These are the activations of a small neural network, seen along a few directions. Each row is one input.
Each table varies a few parts of the input and shows all the possible inputs, shuffled.
A made-up example of a description, with smaller parts first: line(6) and (point or line(11) or (values(3) and ring(8))).
Shared parts are said once, and a part with two or three values counts as separate values.

Other details of the inputs vary at random and push rows far along three fixed directions, the same in every table; ignore that.

A family of inputs:
r1: [ 14  19   6  18 -19  32  41  26   8 -24  -7  14]
r2: [ 19   4  19  24 -14  23  21  36  14 -20   6  19]
r3: [ -3   3  -9 -12  -3   4 -23 -13   4  12  -1  12]
r4: [ -4 -10   8   8  -2 -14 -17  -2   4  20   4  10]
r5: [  4 -37  21 -57  82  -2  74   1 -10  -7  37  10]
r6: [ -1   2 -14 -12  -6  -3 -15   1 -11  22   0  10]
r7: [ -8   9  -4  -3  -7  -8  -3 -12  -3  24   5  10]
r8: [ -1 -34  19 -25  73 -12  42   5 -10 -26   4 -13]
r9: [  0   1 -11 -11  -1   1 -21  -7  -5  15   1  16]
r10: [  4 -37  21 -33  81 -13  49   6 -10 -26  12  -6]
r11: [  5   4 -13 -15  -2   0 -20  -5  -4  16  -2  12]
r12: [ -4  12  -7  -6  -7 -11  -4 -12  -2  26   2   8]
r13: [ -4  -8   5   9  -3 -16 -20  -3   2  17   5   8]
r14: [  3  -2  -6 -10 -14 -10  -9  -5  -7  21  12   3]
r15: [ -4  -9   6   9  -3 -15 -18  -2   3  18   5   8]
r16: [  6  -5   4   1  -3 -20 -22   3   0  15   6   6]
r17: [  3  -5   4   3  -4 -19 -24   1   1  17   1   4]
r18: [  5  -6   5   1  -2 -18 -20   3   1  16   3   8]
r19: [-32  -2 -14  31  15 -16  -6  -6 -37 -49 -36 -86]
r20: [ 19  12  19  31 -26  27  25  41  15 -25  -7   7]
r21: [ 11  17  11  10 -20  40  42  13  37 -21  -8  19]
r22: [ -7   2  -9 -19  -5   5 -15 -13  16  18  -3   6]
r23: [-13   1 -10 -13  -8   6 -19 -16  13  17  -3   7]
r24: [ 16  16   2  15 -24  43  31  41   0 -24  -1  19]
r25: [-10  -5 -13  -2  24   0  17 -11 -29 -45 -12 -56]
r26: [ -8   9  -6 -11  -9  -4  -7 -25  25  21 -12   3]
r27: [ -9   4 -10  -8  -7   1 -12  -1 -12  23  10  10]
r28: [ -7   0  -4  -5 -13  -7  -8  -7 -10  24  20   4]
r29: [ -1  -7   4   8  -2 -14 -21   0   0  14   7   9]
r30: [ -8  -4  -3 -11 -12   0 -10 -21  16  16   7   4]
r31: [  0   8  -8  -7  -6 -12  -6 -11   0  23  -5  10]
r32: [  7   1  -3 -16 -10  -5 -16 -18   8  12   7   3]
r33: [ 24  20  11  14 -15  39  42  24  19 -29  -4  25]
r34: [  4  -5   4   2  -3 -19 -22   2   0  16   3   7]
r35: [-25  -2 -14  26  19 -16  -7  -4 -36 -48 -32 -78]
r36: [  4  10  -4 -14  -2  -5 -11 -22  14  16  -8  12]
r37: [ 17  11   7   9 -23  34  23  14  15 -27   5   8]
r38: [  4  11  -9  -8  -4  -8 -12 -17   5  16  -8  11]
r39: [ -6   6 -13 -12  -7  -2 -14  -1 -11  25   8   7]
r40: [ -46    9  -35   18   -6  -13  -25  -41  -30  -42  -38 -106]
r41: [ 23   4  20  22 -13  25  27  38  15 -23  10  23]
r42: [ -1  -9   6   7  -1 -15 -19  -1   2  16   6  10]
r43: [ -8  39 -22  67 -77  32  -7  24 -22 -49 -26 -54]
r44: [ -1  -9   6   7  -1 -15 -21   0   2  16   7  10]
r45: [ 24  20   5   4 -19  46  24  30  19 -29  -5  17]
r46: [  0 -32  20 -18  69  -5  45   7 -10 -30  13  -5]
r47: [  2  -6   6   2  -2 -19 -19   1   3  18   2   6]
r48: [ -9 -14   3 -26  51  -3  27 -26  -1 -17  -6  -8]
r49: [ -1  -8   5   8  -2 -16 -22  -1   0  15   7   9]
r50: [  3  -3  -6  -6 -10  -5 -16 -14  -3  14  10   8]
Description of these inputs: values(2) and (line(10) or (values(3) and line(5))).
- Changing only the values(2) part turns r18 into r49. The same change can be made to r25. Which row results? => r50
- Changing only the values(2) part turns r15 into r19. The same change can be made to r9. Which row results? => r11
- Change only the values(3) part in r43. List by row number the other rows that result. => r1, r24
- Change only the values(3) part in r32. List by row number the other rows that result. => r36, r45

A family of inputs:
r51: [-55  -4 -33  -6  18 -44 -45 -73 -19   9 -33 -72]
r52: [  9   2   6   8 -25   0 -13  10   8  18  15  20]
r53: [ 14   1   9   4 -21  -4  -9  11  11  23  15  28]
r54: [-11  38 -27  26 -63  11 -43 -23  11  -1 -30 -26]
r55: [19 -6 17 -4 -6  4  2 17 18 19 17 42]
r56: [  18   29   14   62  -28   67   79   68   -7 -105  -20  -45]
r57: [ 15  -2  11   2 -15   1  -7  13  13  20  15  33]
r58: [-51   6 -52 -10  10 -34 -58 -69 -40   0 -38 -82]
r59: [ -7 -50  17 -56  95 -38  26 -23 -12  15  21  10]
r60: [20 -5 17 -3 -3  5  2 19 19 17 15 43]
r61: [22 -6 20 -6  2  8  7 22 21 14 13 46]
r62: [22 -3 18 -4 -4  1  4 18 20 21 16 45]
r63: [ -13  -20   10   10   70   28   88   26  -32 -105  -16  -72]
r64: [ 17   0  12   2 -16  -3  -5  13  13  22  14  34]
r65: [ -2 -49  21 -56  99 -32  31 -16  -5  12  19  18]
r66: [ -6  33 -29  11 -53  18 -29  -7  -4   8 -14  -7]
r67: [-13  36 -31  21 -61  11 -30  -8 -14  15 -11 -13]
- Describe the family of inputs behind these rows. => line(5) or (values(2) and line(6))
- Start at r67 and move only the line(5) part, one step at a time. The first step leads to r66. Which rows follow, in order? => r58, r54, r51
- Change only the values(2) part in r59. List by row number the other rows that result. => r55

A family of inputs:
r68: [ -4 -23   4 -24  59 -10   9   4 -23   7   9  13]
r69: [-10  26 -24  23 -21  17  -3  -5 -14 -53 -42 -70]
r70: [-24   8 -21   6   3   4 -21 -10 -12 -22 -35 -39]
r71: [ 18 -26  36  -6  33  32  91  47   3 -43  35  11]
r72: [-32   3 -36   1  -2 -25 -53 -61 -20 -13 -27 -74]
r73: [-18  -4  -9  -1  15  15   0 -13  -2 -36 -19 -26]
r74: [-25  31 -23  33 -35  22   9  -2 -12 -38 -32 -64]
r75: [ 18 -49  32 -33  76  11  53  36   1 -20  33  30]
r76: [-15  37 -22  42 -36  29  31  15 -22 -46 -27 -49]
r77: [ 47  39   2   8 -73  26 -10  29  33  34  11  73]
r78: [  7  15  11  26 -64 -53 -89 -18  46  90   6  55]
r79: [ 25  30  11  13 -82  40  -2  10  54  37  27  64]
r80: [-50   1 -53  -4   9 -58 -93 -61 -46  45 -31 -43]
r81: [ 16  -6  13 -10  35   8  42  21 -21 -33   8  -3]
r82: [ 29 -30  31 -17  45  16  61  40  -2 -47  28   3]
r83: [ 30  29  14  23 -80  24   0  37  21  47  29  70]
r84: [-12 -81  32 -78 118 -97 -24 -68  16  90  29  49]
- Describe the family of inputs behind these rows. => values(2) or (values(3) and line(5))
- Change only the line(5) part in r71. List by row number the other rows that result. => r74, r76, r79, r83
